[[-10  75 -21  11  -8  29  85  42 -81  63   6  71 -12 -51]
 [-40 -24  26  57 -88  -4 -13   3 -61 -43  31 -75 -81  -1]
 [  0 -32  15  53 -30   9  64   6 -32 -29  73  66 -29  35]
 [ -8 -23  47  38  -9  62  40   4  32  48  72 -40 -52 -19]
 [-64  16   3 -56  51  29  23 -52  28 -66 -37  65  55 -56]
 [-73 -44 -10 -62 -80  28  53  21  18  -9  69  18  23 -66]
 [ 53  49 -87 -76  42 -47 -65  87  65  18  26  -2 -47  15]
 [ 51 -32  29  17 -31  89 -12 -34  71  14  52 -17 -66  76]] result: 53

[[-19 -58 -37  17 -33  24]
 [-17  -1  -6  12   4   1]
 [ 84 -23  38  -8  -8  13]
 [-76   4 -50 -11 -19   9]
 [-42  15 -17  -2   1   0]
 [ 82 -10  46  -3   3   6]
 [ 15 -54 -10  25 -19  18]
 [ 69 -25  33   7  -2   9]] result: 15

[[ 27  19   0 -10 -23 -19  11 -31 -15]
 [-31 -31 -31   4  37 -13  44 -49  22]
 [ 23 -17 -20 -73  13 -49 -33 -19   5]
 [ 76 -41   4  40  42 -13 -64 -46  41]
 [ -8 -53 -10  -1  10   5 -48 -40  -9]
 [ -4  -8  -2  20  -3   5  17 -12  23]
 [-14 -28  31  -5  26 -10  16 -40  -4]
 [ 31  24  68  24 -21  35 -29  26 -29]
 [-66  -5 -47  43 -27  17  40 -81 -21]] result: 31

[[-26 -27  10  35 -25  69  15 -27  17 -49  -5]
 [-26  20  59  69  52  58  72 -23  22 -37  61]
 [-23 -25   8  32 -24  63  13 -23  17 -42  -5]
 [  5  60  71  62  94  20  83  10  24  13  88]
 [-21 -48 -33 -19 -62  18 -39 -24 -12 -38 -51]] result: 5

[[  6  15  19  73 -11  59 -36 -21  24  -8 -30 -26 -40  18  52]
 [  4  26 -35  73 -14  59  43 -17 -32   8   2 -50 -25 -30   6]
 [ 76 -45 -25  21  35 -15 -50  -8  31  17 -23  38  54 -13 -16]
 [ -1 -24 -25 -22   4 -17  27 -50 -32  -8  33 -27  -4  -9  12]
 [ 20  26  19  -4 -14  19  13  32  17   7  33 -19  54  26  52]
 [-42 -45  14 -28  35 -19  41 -32  31  28 -30   9   6  26  19]
 [ 76  -4 -17  65   8 -19   8  21 -17   5  -7  18  42 -30 -57]
 [-33   5  14 -25  -9  18 -50  32 -10  21 -27  38 -40   4 -57]
 [ -9 -24 -69 -18  12  21  53 -42 -32  28  33 -42 -12 -11  -4]
 [-42 -45 -69 -28  25  19  53 -50 -19  28  29 -50 -11   3  18]] result: -9

[[  0  -1   0  -1   1   0  -1]
 [ 63  81  -4  80 -32  55  27]
 [ 43  60 -11  56 -24  35  28]
 [-23 -46  49 -54  89 -12 -20]
 [ -5 -12  13 -11  17  -2 -10]] result: -23

[[  5  18  11   3  11  10   5   6  11   6]
 [ -2  22   9  -2   7   9  -1   7  12   0]
 [ 16  11  22  -7  28  16  -7 -29   7   2]
 [-11  -3  -4 -15  -7  -4 -15 -11  -4 -14]
 [-26  43 -55 -23  36 -75  -2 -88 -80  21]
 [-11 -10  -6 -12 -13  -4 -13  -5  -3 -14]
 [-14  -6 -10 -10 -14  -8 -10  -1  -5 -12]
 [-16  -8 -11 -12 -17  -9 -13  -2  -6 -15]
 [-18  25   0 -21   1  -2 -17  -9   4 -14]
 [-13   1  -2 -27   0  -6 -25 -34  -9 -19]
 [ 20   2  -2  25  18  -5  27   2 -10  29]] result: -13
---
[[ -3  20   1   3  -1]
 [  7   4   4 -18   3]
 [  7   7   1  77  -4]] -> 4

[[ 78 -17  44 -23  78   1  -7]
 [ 44 -62   2  -1 -96 -47  31]] -> -17

[[-29  17  39  41  93 -17 -74]
 [-20  -8  12   9 -62 -95  56]
 [ 15  -1   0   0   1   0   3]] -> -8

[[ 46  69 -32  26 -19   7]
 [-69 -59   2 -50   7 -71]
 [ 40 -38  29   2  40  -3]] -> -59

[[ 84 -31 -57  -2]
 [ 85 -21 -73  -6]] -> -31

[[  6   6   0  -2  -1   1   1]
 [ 90  88  22 -57  19  22  21]] -> 6
---
[-13.14 -17.95  -6.79  12.28   7.26] ⇒ -6.79, 12.28

[[-0.8 -0.5 -0.6 -1.3 -1.4 -0.8  1.6]
 [-0.6 -0.5 -0.8 -0.9 -0.7 -0.1 -0.1]
 [-0.7 -0.5 -0.6 -0.9 -0.3 -1.1 -1.5]] ⇒ -0.9, 1.6

[-0.175  0.156 -0.105 -0.003 -0.053 -0.146 -0.044] ⇒ -0.003, 0.156

[[-111.8   62.7 -203.6   33.1   11.8  124.2  -82.8]
 [-112.6   64.0 -203.5   31.9   11.9  124.5  -84.3]
 [-109.8 -107.7  124.9  -33.2   40.8  138.0  -82.3]] ⇒ 31.9, 138.0

[   6.1  -43.5    1.9  166.6 -137.3] ⇒ 1.9, 166.6

[ 1.8 -1.1  0.2  0.2 -0.4  1.4 -0.7] ⇒ 0.2, 1.8

[-14.9  -2.6   4.8  12.3  19.2   2.6   6.0] ⇒ 12.3, 19.2
